Each row below holds a small network's activations on one input, seen along a few directions.
Each table varies a few parts of the input and shows all the possible inputs, shuffled.
Descriptions start from the smaller parts, as in this example, which fits no table here: one of 6 places along a line, together with either a single point or one of 11 places around a ring or (one of 2 separate values, together with one of 8 places around a ring).
Shared parts are said once, and a part with two or three values counts as separate values.

Other details of the inputs shift rows strongly along two fixed directions, in all tables alike. That doesn't count.

A family of inputs:
R1: [ 19  -7   5 -24  22 -11 -23 -16 -16   1 -11  -9]
R2: [ -3 -12   7   0  19 -23   9  -4   4  -3  -9  13]
R3: [ 15 -20   1 -12  28 -22 -25   0  -8   1  -3  -2]
R4: [ 32  -8   0 -12  19 -20 -16   4 -10 -10  -9  -9]
R5: [ 19  30  -5  11 -27  34 -22  -3 -16 -33  -2 -39]
R6: [ 24  25 -31   3 -27  51 -31  -7 -12 -13  22 -19]
R7: [  1  -6 -13  -7  18 -13   3   0   3   6  -1  12]
R8: [  8  -3   4   4  -3   3  -6 -16  -6 -10  -7  -8]
R9: [-22   7  -4  18 -14   0  38  10  19  19  13  27]
R10: [-22  -2   9  23  -6  -2   3  12   7   2  -2  -5]
R11: [ 14 -14   1   7  20 -20 -17   2 -12 -28 -20 -18]
R12: [ -4 -25 -10 -60 -16  44   3  26 -12  -8   3  -3]
R13: [-30   8  -8  14  -9   2  35   7  18  19  18  28]
R14: [-9 13 -8 -5 -7  2 14 -2 10 15  7 13]
R15: [ 32  -6   3 -16  16 -20 -14  -4 -11  -9 -13  -7]
R16: [-29  12   4  22 -20  19  16  11  17  17  20  11]
R17: [-15  -4  14   7  -5 -10  14  -8   8  10  -4   6]
R18: [-25  11   3  18 -14   1  28  11  18   9  14  17]
R19: [ -6 -17   6  -6  26 -21  -7   6   2  17   0   8]
R20: [-19  10   6   7 -24   5  28  -4  14  27   9  21]
R21: [ 15 -16   5  -2  18 -13 -25   2  -6 -10  -3  -8]
R22: [-16   7  11   3  -8   6  11  -7   6  13   2   7]
R23: [ 17 -22   6  -7  23 -27 -15   6  -3   5  -8   1]
R24: [ 18  -9   6  -1  17 -19 -12   3  -6 -18 -11 -14]
R25: [  1 -10  13  -6  10 -16  -4 -12  -1   3  -8   4]
R26: [ 22   0 -10   5  -6  13 -17   1  -7  -6   7  -6]
R27: [ 22  -9  -4 -26  19 -13 -25 -18 -12   3 -12  -5]
R28: [-12   8  -3  -9   5  -5  14   0   9  21   1  13]
R29: [ 13  18  -1  11 -27  26 -22 -12 -15 -25  -4 -31]
R30: [ -2 -15   1 -10  27 -28   9  -6   2   6  -8  17]
R31: [  9   7   2   0   5   2  -8   5  -3 -10   1  -9]
R32: [ 18  12 -19 -11  -1  13 -11 -11  -7  -7   2  -4]
R33: [ 15  -9  12 -13  28 -23 -13  -3  -8 -10 -16  -6]
R34: [ 20  21  -9   4 -26  39 -20 -20 -14 -21   9 -18]
R35: [ 29  27 -13  10 -28  39 -18 -11 -14 -36   7 -30]
R36: [-24  -6   9  20   1 -17  22   3  10  -3 -12   8]
R37: [  2  10   2  13  -5   5  -8   8  -6 -20  -7 -23]
R38: [ -7 -18  14   7  19 -21  -3   8   4   6  -7  -1]
R39: [ 16 -15   6 -22  23 -22 -18 -16 -12   3 -11  -1]
R40: [ 12  -1 -27 -50 -53  84  -9  20 -19 -27  21 -18]
R41: [-26  13   0   5 -12  -1  31   1  16  20  14  23]
R42: [ 21 -14  -9 -16  23 -13 -31  -2  -9   0  -4  -7]
R43: [  7  -5   4  11  -1   0 -14   4  -2  -9   2 -13]
R44: [-26 -56  -5 -53   8   6  27  26   1   5  -6  29]
R45: [ 25  40 -16  -6 -28  46 -20  -8 -15 -18  17 -25]
R46: [ -1  -9   1   5  16 -16   5   3   3  -7  -3   9]
R47: [-10 -15  16   6  18 -36   6   3   3  -7 -22  -1]
R48: [  3 -12   3   8  17 -19   4   3   1 -11  -9  -1]
R49: [-21  19   4  15 -23  11  26   2  15   6  13  14]
R50: [-22 -14   6  25   2 -11   6   8   8  -2  -5   3]
R51: [-22  22 -14   8 -21  15  25   7  18  20  20  17]
R52: [ 16  -9  -5 -22  33 -22 -16   2  -7   2 -11  -4]
R53: [  3 -17  10   5  23 -34  -9   7  -5 -17 -21 -12]
R54: [-31  11  12  17 -13  -1  36   7  19  15   4  13]
R55: [-27   6  -3  27 -21  18  19   6  17  11  21  17]
R56: [-27  16 -10  10 -18  22  14   9  16  29  21  15]
R57: [-25  18   5  22 -19  11  28  12  16   8  11   5]
R58: [-12   4 -10  -4  -7   8  11 -15   6  20   5  17]
R59: [ 16  25  -1   9 -30  37 -26 -11 -18 -26  -3 -39]
R60: [-10 -27  10  13  21 -27   4   5   7   4  -8   9]
R61: [-10 -16  11  16   9 -20  -7   9   2  -5 -10  -6]
R62: [-24  18   6  21 -26   9  31   4  17   6  10   9]
R63: [  2 -17   9  -3  21 -23  -3  10   3  17  -6   7]
R64: [  5  -5  -2  -8  18 -19  -1   3   0   1   1   5]
R65: [-26  21  -5   0 -23  21  21  -8  13  32  13  16]
R66: [ 11  17  -9  -5  -2  14  -9   3  -6  -5  10 -10]
R67: [ 14  21  -8  16 -32  38 -21 -16 -16 -30  -1 -31]
R68: [ 24  28 -20  -3 -32  49 -23 -23 -18 -16  17 -19]
R69: [-21   9   9   5 -17   3  28  -2  13  32   5  20]
R70: [-28   2  -8  17 -12  10  19   5  15  21  21  23]
R71: [  6 -11   4  -5   7 -13   5 -12  -1  11  -8  12]
R72: [ 12 -16  17 -10  23 -22 -15 -11 -10  -4 -21 -12]
R73: [ 30  -3   5 -18  20 -16 -15  -2 -12  -5 -15 -10]
R74: [ 27  -7  -1 -11  16 -15  -8  -6  -9  -9 -12  -1]
R75: [  0 -11   9  -5  22 -30  12  12   6  15  -8  12]
Description of these inputs: one of 3 separate values, together with either a single point or (one of 4 places along a line, together with one of 6 places along a line).
- Changing only the choice among 3 separate values turns R61 into R10. The same change can be made to R53. Which row results? => R37
- Changing only the choice among 3 separate values turns R39 into R68. The same change can be made to R41. Which row results? => R30
- Change only the choice among 3 separate values in R31. List by row number the other rows that result. => R18, R46
- Start at R14 and move only the place on the line of 6, one step at a time. The first step leads to R41. Which rows follow, in order? => R15, R49, R62, R47
- Change only the place on the line of 4 in R58. List by row number the other rows that result. => R6, R7, R32
- Start at R42 and move only the place on the line of 4, one step at a time. The first step leads to R51. Which rows follow, in order? => R14, R27

A family of inputs:
R76: [ 32  -7  -1 -27  69 -70 -18 -40   1  52 -10  31]
R77: [-23  -2 -20   8 -25  34  10  11   9   4  26  14]
R78: [ 41 -10 -12   3  36 -23 -34  -5 -17 -34 -11 -17]
R79: [-54 -29   6   4  10 -14  32  27  26  40  10  37]
R80: [ 52  16   3  -4   8  -3 -33 -10 -22 -38 -13 -35]
R81: [ 11 -38   2 -30  57 -51  -3  23  -1  -4 -19  10]
R82: [-15  11   0   0 -42  48   5   5   2   8  18  -3]
R83: [ -3  41 -15  -1 -70  89 -11  -8 -11 -12  23 -28]
R84: [-19   7  -6   2 -32  26  37   4  11   3  14  20]
R85: [-11  35  -9  -7 -44  45  25   3   3  -8  11  -4]
R86: [-49   9  24  20  -4 -24  42   2  24  32  -6  19]
R87: [ 59  31 -17   5  -4  31 -67   0 -30 -44   7 -59]
R88: [-16  11 -24   8 -25  33  25  16  11  -3  26  16]
R89: [ 52   2 -11   3  14  -5 -38 -13 -24 -40 -12 -29]
R90: [-51 -34   5   4   2 -17  42  13  25  34   4  45]
R91: [-36  18  12  26 -28  16  17 -10  13  19   5   2]
R92: [ 28 -12   7   4  21 -13 -45  -6 -16 -13 -14 -27]
R93: [-12  24 -15  -3 -45  48  25  -8   0 -12  12   2]
R94: [-19  19  11  30 -32  23   7  -4  10  13  13  -2]
R95: [-19  14 -12  -1 -48  53  11 -12  -1  -5  14   0]
R96: [  0  36  -7  31 -44  34  18 -10   5 -12  18  -2]
R97: [  3  37 -26 -25 -12  20  14 -24  10  59  34  41]
R98: [ 43  21   1  -8   7  -2 -31 -18 -24 -39 -20 -38]
R99: [ 51  11 -11   0  25  -9 -42   3 -19 -38  -6 -33]
R100: [-40 -12  16  -7   3 -24  57  20  26  28  -2  38]
R101: [ 18 -15   7  -2  19 -18 -29 -28 -18 -20 -24 -17]
R102: [  0 -55  16 -28  49 -44 -16  11  -5  13 -25   6]
R103: [-38   3  15  27   7 -38  50  16  31  28   0  33]
R104: [ 24  -6   4  -4  23 -25 -14 -24 -17 -26 -27 -14]
R105: [ -8  37  -1  30 -34  26   5   9   8   4  18 -13]
R106: [-33  19   4  -6 -34  28  29   8  10  15   8   4]
R107: [ 13 -39  10 -33  51 -52   1  17  -3  -2 -26   9]
R108: [-46 -18  11  33   4 -30  34   1  27  30   2  36]
R109: [-49  -6  10  35   4 -17  24  15  28  36  12  26]
R110: [ 60  18  -9 -31 -19  47 -55  -1 -37 -42   1 -55]
R111: [ 10  47 -16  35 -70  74 -13 -19  -6 -22  30 -24]
R112: [ 41 -10 -14   7  20  -1 -56 -12 -22 -34  -4 -28]
R113: [  6 -43  16 -33  49 -49  -9  19  -5   8 -25   2]
R114: [  5 -61  17 -32  47 -47  -9  -5  -8   1 -29  14]
R115: [-49 -17   6   0  11 -21  40  34  27  37  10  34]
R116: [ 32 -27  -9 -26  25 -13 -17   2 -17 -24 -15  -6]
R117: [  8 -28  32  -7  49 -64 -10   1  -3   7 -30  -3]
- Changing only one part turns R91 into R83. The same change can be made to R99. Which row results? => R81
- Changing only one part turns R113 into R105. The same change can be made to R106. Which row results? => R86
- What is each input in this table made of? => one of 2 separate values, together with either a single point or (one of 4 places along a line, together with one of 5 places around a ring)
- Start at R117 and move only the place on the ring of 5, one step at a time. The first step leads to R94. Which rows follow, in order? => R111, R96, R80
- Change only the place on the ring of 5 in R116. List by row number the other rows that result. => R90, R102, R107, R113
- Change only the place on the line of 4 in R93. List by row number the other rows that result. => R84, R88, R116

A family of inputs:
R118: [ 24   8 -10  -5 -31  53 -37  11 -17 -25  20 -36]
R119: [-21 -33  15 -21  21 -21   1 -13  -1   9 -23  12]
R120: [ 35 -25   7 -35  27 -19 -20  16 -19 -35 -19 -20]
R121: [  2  40  -2  -7 -14   9  15 -20   4  12   5   0]
R122: [-28 -66  19 -17  64 -62   2  32   8  20 -23  15]
R123: [ 44  33 -27   5 -21  37 -26  -9 -16 -29  24 -18]
R124: [ 29 -10   8 -25  42 -32 -45 -29 -20  12 -19 -15]
R125: [ 39  31 -17   6 -21  40 -45  -2 -15 -10  28 -25]
R126: [-16  -3 -16   3 -14  24  15  23   2 -18  11  -1]
R127: [  5 -12   5   0  21 -23   1 -18   5  24  -4  20]
R128: [ 33  27  -5 -18 -40  52 -12  -2 -21 -34   1 -31]
R129: [-52   1  -5  13 -40  20  55  14  22  16  14  31]
R130: [ 21 -31   8 -40  32 -23 -26 -20 -27 -25 -35 -13]
R131: [ 24   7 -20  -7 -35  54 -32  -3 -18 -31   7 -30]
R132: [-10 -37  14 -13  14 -14   6  -3   1   8 -16  14]
R133: [ 27   9 -10 -13 -32  47 -15 -11 -24 -33   2 -22]
R134: [ 23  19 -18 -12 -20  42 -14  25 -15 -43   7 -35]
R135: [ 20  28  -2 -26 -30  42 -14 -11 -22 -30  -7 -31]
R136: [ -4  30 -11   2 -16  14  11 -30   1  11  10   7]
R137: [-53   1  14  14 -39  27  42  11  23  40  18  25]
R138: [-63  -8  -7  23 -23  20  47  31  32  21  22  30]
R139: [-30 -47  50  36  59 -93   0   4  13  15 -40   3]
R140: [ 34  30 -19   2 -20  33 -42 -10 -15  -2  17 -26]
R141: [ 45  32 -20  -1 -21  35 -22 -27 -20 -19  12 -18]
R142: [11 26 -5  2 -6  0 15  8  9  3 15  8]
R143: [ 34 -21 -13 -10  53 -31 -42   2 -12 -12 -10  -7]
R144: [-39  18 -11  28 -27  10  37  -2  30  41  25  37]
R145: [  3  10 -11  14  -7   9  -3  -1   9   9  22  14]
R146: [-58  -5   6  14 -33  16  39  20  26  39  16  24]
R147: [-38  22 -12  24 -26   4  51  -1  28  34  22  40]
R148: [-39  38 -11  25 -20   9  54  26  34  27  27  31]
R149: [-15 -40  19 -19  65 -76   4 -26   9  38 -29  33]
R150: [-32  32   7  15 -25   1  62  -1  30  42  16  37]
R151: [ -4 -44  28 -14  65 -77   0  -9   6  46 -24  30]
R152: [-12 -11  -5   4 -22  27   5  13   6  -7  16   4]
R153: [-22 -24  20 -21  14 -13  -5  -7  -3  19 -16   2]
R154: [ 19 -28  25  32  39 -50 -38 -13 -12 -35 -37 -30]
R155: [ 47  -2  -3 -27  37 -36 -23  -7 -15 -12 -22 -13]
R156: [-45  20 -16  30 -12   3  50  17  31  28  28  40]
R157: [-11 -25  12 -23  15 -30  22  17   4   1 -23  10]
R158: [-21  20  13  61 -24  -2  18  -5   8 -25  -4 -12]
R159: [ 28  43  12  40 -26  17 -19  -4 -14 -55 -12 -53]
R160: [ 31 -42   1 -29  32 -22 -24   7 -21 -36 -18 -13]
R161: [ 32 -11  -8  -9  44 -23 -49   8 -16  -3  -4 -16]
- What is each input in this table made of? => one of 4 places along a line, together with either a single point or (one of 2 separate values, together with one of 5 places along a line)
- Changing only the place on the line of 4 turns R154 into R159. The same change can be made to R152. Which row results? => R120
- Changing only the place on the line of 4 turns R143 into R156. The same change can be made to R132. Which row results? => R133
- Change only the choice among 2 separate values in R161. List by row number the other rows that result. => R122
